Each row below holds a small network's activations on one input, seen along a few directions.
In each table, some parts of the input vary, and every possible input appears once, in random order.
Descriptions start from the smaller parts, as in this example, which fits no table here: one of 4 places along a line, together with either a single point or one of 11 places along a line or (one of 3 separate values, together with one of 5 places around a ring).
Shared parts are said once, and a part with two or three values counts as separate values.

Rows:
r1: -0.11; -0.79; -0.39; 0.98; -0.93; -0.84; -1.06; 1.01; -0.62; -0.15; 1.11; 0.70; -0.58; -0.22; -0.89; 0.16; 0.31; -0.77; -0.56; 0.73
r2: 0.78; -0.56; 0.83; -1.11; -1.09; -0.47; 2.54; -1.92; 1.71; -0.88; -0.26; 1.07; -1.71; 0.19; 1.41; -1.01; -2.19; -1.80; -2.54; -0.64
r3: 3.62; -3.26; -0.66; -4.19; -2.25; -1.20; 6.57; -4.20; -0.13; -0.27; 2.20; 4.37; -5.16; -0.22; 1.96; 0.04; -4.20; -4.23; -5.36; 0.36
r4: 0.03; -1.19; -1.59; 0.62; -0.43; -0.54; -0.62; 1.30; -2.71; 0.01; 1.63; 1.74; 0.25; -0.14; -1.16; -0.08; 1.06; -0.93; -0.72; 1.59
r5: -1.68; 0.48; -2.06; 1.22; 0.03; 0.52; -4.02; 2.46; -2.79; 0.14; 1.14; -0.03; 1.53; -0.27; -2.39; -0.03; 3.08; 1.16; 2.09; 1.62
r6: 3.04; -1.82; 0.20; -4.76; -2.17; -0.54; 6.85; -4.01; 1.43; -0.23; 0.62; 3.20; -4.15; -1.82; 2.77; -0.49; -4.24; -3.91; -5.81; -1.09
r7: -2.23; 1.98; -0.31; 0.71; 0.52; 0.58; -3.69; 2.18; 0.99; 0.05; -1.16; -2.52; 1.19; -1.09; -1.49; -0.45; 1.73; 1.41; 1.86; -0.77
r8: 1.84; 0.20; 2.35; -0.70; 0.65; -0.46; 3.54; -3.97; 2.42; -0.23; -2.19; 0.38; -0.41; -0.36; 1.69; -1.18; -2.43; -1.27; -1.78; -1.78
r9: -3.37; 1.15; -1.49; 3.47; 1.32; 1.71; -5.84; 5.36; -3.34; 0.36; 1.25; -2.57; 4.09; 2.45; -1.84; 1.75; 4.34; 4.81; 6.06; 1.76
r10: -1.77; 0.63; -1.10; 1.64; -0.43; 0.25; -4.21; 2.29; -0.60; 0.21; 0.51; -0.96; 0.63; -0.17; -2.23; 0.29; 2.45; 1.31; 2.04; 0.53
r11: -1.02; 0.54; 0.26; 0.20; -0.64; -0.02; -0.58; 1.04; 1.05; -0.29; -0.55; -0.61; 0.33; -1.84; -0.19; -0.45; 0.02; -0.42; -0.94; -0.72
r12: 3.94; -3.62; -1.84; -4.39; -1.77; -0.93; 6.87; -3.79; -1.89; -0.08; 2.55; 5.39; -4.53; 0.01; 1.96; -0.10; -3.14; -4.40; -5.68; 1.40
r13: -3.49; 2.71; 0.60; 2.87; 2.29; 1.22; -5.70; 4.80; 0.44; 0.01; -1.09; -5.23; 3.46; 2.20; -0.68; 1.14; 2.73; 4.78; 6.16; 0.05
r14: 3.97; -1.24; 1.57; -4.48; -0.55; -0.61; 7.87; -5.97; 2.27; 0.44; -1.29; 2.27; -2.98; -2.19; 3.07; -0.75; -4.25; -3.51; -5.05; -2.08
r15: 0.07; 1.28; 1.85; 0.62; 0.99; -0.09; 0.41; -1.10; 1.81; 0.44; -2.53; -1.23; 1.63; -2.34; 0.18; -0.60; -0.14; 0.03; -0.21; -1.77
r16: -2.65; 3.46; 1.77; 3.28; 3.45; 1.44; -4.71; 2.70; 1.27; 0.89; -2.88; -5.31; 5.19; 1.31; -0.49; 1.03; 2.58; 5.52; 6.43; -0.97
r17: 1.30; -1.99; -0.23; -0.25; -1.84; -0.70; 2.25; -1.73; 0.20; -0.84; 1.48; 2.56; -2.36; 1.23; 0.52; -0.28; -1.71; -1.91; -2.42; 0.62
r18: -0.81; 2.89; 1.64; 1.09; 2.70; -0.02; -2.70; -0.12; 1.62; 0.89; -3.19; -3.22; 2.11; -1.10; -1.06; -0.55; 1.50; 1.52; 2.78; -1.58
r19: -2.99; 1.41; -0.10; 3.78; 1.41; 0.95; -6.16; 4.99; -1.06; 0.11; 0.48; -3.67; 2.85; 3.06; -1.47; 2.00; 3.52; 4.64; 6.31; 1.32
r20: 1.54; -2.28; -1.30; -0.61; -1.25; -0.25; 2.38; -1.32; -2.06; -0.57; 2.18; 3.68; -1.37; 1.31; 0.32; -0.41; -0.99; -2.05; -2.65; 1.40
Changing only one part turns r15 into r4. The same change can be made to r8. Which row results?
> r20
What is each input in this table made of?
> one of 4 places along a line, together with one of 5 places along a line
Start at r18 and move only the place on the line of 4, one step at a time. The first step leads to r7. Which rows follow, in order?
> r10, r5
Start at r13 and move only the place on the line of 5, one step at a time. The first step leads to r7. Which rows follow, in order?
> r11, r2, r6
Start at r3 and move only the place on the line of 5, one step at a time. The first step leads to r17. Which rows follow, in order?
> r1, r10, r19

Rows:
r21: -1.48; -0.96; -1.60; 1.21; -1.83; 0.59; -2.61; 2.53; -0.75; -1.15; 2.93; 0.23; -1.33; 4.10; -0.35; 0.99; 0.68; 1.55; 1.96; 1.89
r22: 0.25; -0.17; 0.80; 2.44; 2.09; 0.80; 0.63; 1.25; -1.40; 0.91; -0.44; -0.70; 3.64; 1.87; 0.81; 1.18; 1.20; 2.30; 1.94; 0.13
r23: -0.66; 0.12; 1.37; 0.98; 0.24; 0.68; -0.40; 1.53; 0.42; 0.09; 0.35; -2.25; 0.89; 1.48; 1.42; 2.41; -0.04; 2.90; 3.17; 0.24
r24: -1.03; 2.82; 1.77; -1.58; 2.87; 0.36; -0.86; 0.51; 1.81; 0.26; -2.80; -4.36; 0.79; -0.19; 1.07; 0.01; -0.18; 1.87; 2.92; -1.33
r25: -0.14; 2.60; 0.81; -0.20; 4.54; 0.82; 0.18; 0.24; 0.32; 1.29; -3.50; -2.72; 3.63; 0.19; 0.34; -1.18; 1.06; 1.54; 1.54; -1.71
r26: -0.49; 2.94; 2.91; 2.12; 1.95; -0.84; -2.76; -1.67; 3.85; 0.60; -4.40; -3.06; 1.81; -2.23; -1.28; -1.39; 0.80; 0.55; 1.51; -2.46
r27: -1.89; 3.15; 3.39; 1.24; 0.49; -0.45; -2.69; -0.68; 5.01; -0.64; -4.13; -4.31; 0.57; -2.65; -0.36; -1.24; -0.09; 0.72; 1.61; -2.90
r28: -0.53; -1.12; -1.77; 1.82; -0.80; 0.45; -2.55; 1.01; -2.70; -0.57; 2.80; 1.44; -0.18; 3.94; -1.41; 0.58; 1.54; 1.38; 2.39; 2.28
r29: 4.19; -2.96; 0.55; -5.16; -3.04; -1.41; 8.46; -5.62; 2.40; -0.39; 1.13; 4.15; -6.16; -1.59; 2.93; -0.46; -5.85; -5.28; -7.22; -1.40
r30: -1.01; -1.88; -4.19; 1.06; -2.05; 0.03; -3.09; 3.04; -5.52; 0.19; 3.71; 3.33; 0.28; -1.49; -3.48; 0.21; 3.51; -1.02; -0.66; 2.95
r31: -1.91; -1.63; -4.15; 0.43; -2.86; 0.03; -3.42; 4.54; -3.47; -0.25; 4.04; 2.25; -0.70; -1.41; -2.62; 0.75; 2.11; -0.80; -1.18; 2.69
r32: 4.70; -2.93; 0.12; -4.37; -1.61; -1.04; 9.11; -6.69; 0.03; -0.34; 0.30; 6.00; -3.23; -2.03; 2.94; -1.86; -4.72; -5.72; -7.97; -0.38
Changing only one part turns r32 into r29. The same change can be made to r26. Which row results?
> r27
What is each input in this table made of?
> one of 2 separate values, together with either a single point or one of 5 places along a line
Which other rows does r30 become when the choice among 2 separate values takes its other values? List them by row number.
> r31

Rows:
r33: -0.44; -0.41; 0.59; 1.70; -0.61; 0.44; -0.59; 0.74; 0.63; -0.40; 0.76; -0.48; 0.47; 2.38; 0.75; 1.06; -0.09; 1.71; 1.58; 0.44
r34: 0.18; 2.14; 2.66; 0.27; 2.03; -0.58; 0.22; -2.33; 2.38; 0.31; -3.70; -2.10; 1.32; -2.11; -0.23; -1.63; -0.43; -0.32; 0.29; -2.53
r35: -0.65; -0.49; -1.30; 0.10; -0.79; 0.22; -1.81; 1.29; -1.63; -0.25; 1.76; 0.20; -0.97; 1.35; -0.91; 0.71; 1.21; 0.69; 1.56; 1.33
r36: 0.66; 0.78; 1.11; -0.20; 1.75; 0.36; 0.94; -0.77; -0.18; 1.19; -1.42; -1.48; 1.37; -0.72; 0.23; 0.62; 0.59; 1.20; 1.59; -1.15
r37: 4.44; -3.75; -0.63; -4.71; -3.12; -1.13; 8.64; -5.58; 0.05; -0.45; 1.97; 6.05; -5.17; -1.46; 2.57; -0.83; -4.84; -5.69; -7.82; -0.12
r38: 0.07; -0.45; -2.13; 0.34; -0.27; 0.88; -1.42; 0.13; -2.53; 0.64; 1.61; 1.44; 0.76; 0.84; -1.39; 0.44; 1.92; 1.13; 1.33; 1.42
r39: -0.48; 1.24; 1.05; -0.96; 1.39; 0.22; 0.09; 1.01; 1.64; 0.22; -1.26; -2.62; 0.13; 0.27; 1.34; 0.70; -0.69; 1.19; 1.23; -0.75
r40: -2.14; -0.63; -2.22; 0.72; -2.18; 0.25; -2.57; 3.28; -1.57; -0.80; 2.22; 0.71; -0.18; -0.75; -1.66; -0.13; 1.32; -0.29; -0.52; 1.13
r41: -0.19; -0.12; 0.50; 1.63; 1.31; 0.17; -0.31; 0.98; -0.84; -0.24; 0.08; -0.35; 1.53; 2.53; 0.54; 0.35; 0.24; 1.14; 1.37; 0.70
r42: -0.55; -0.99; -1.86; 1.83; -1.11; -0.38; -2.53; 1.92; -2.51; 0.37; 1.66; 1.71; 0.65; -1.38; -2.39; 0.35; 2.30; -0.56; -0.37; 1.52
r43: -0.90; 2.70; 2.23; -0.72; 1.57; -0.44; -0.66; -0.67; 4.56; -0.58; -3.66; -3.08; 0.07; -0.95; 1.14; -1.64; -1.53; -0.21; -0.27; -2.00
What is each input in this table made of?
> either a single point or (one of 2 separate values, together with one of 5 places along a line)
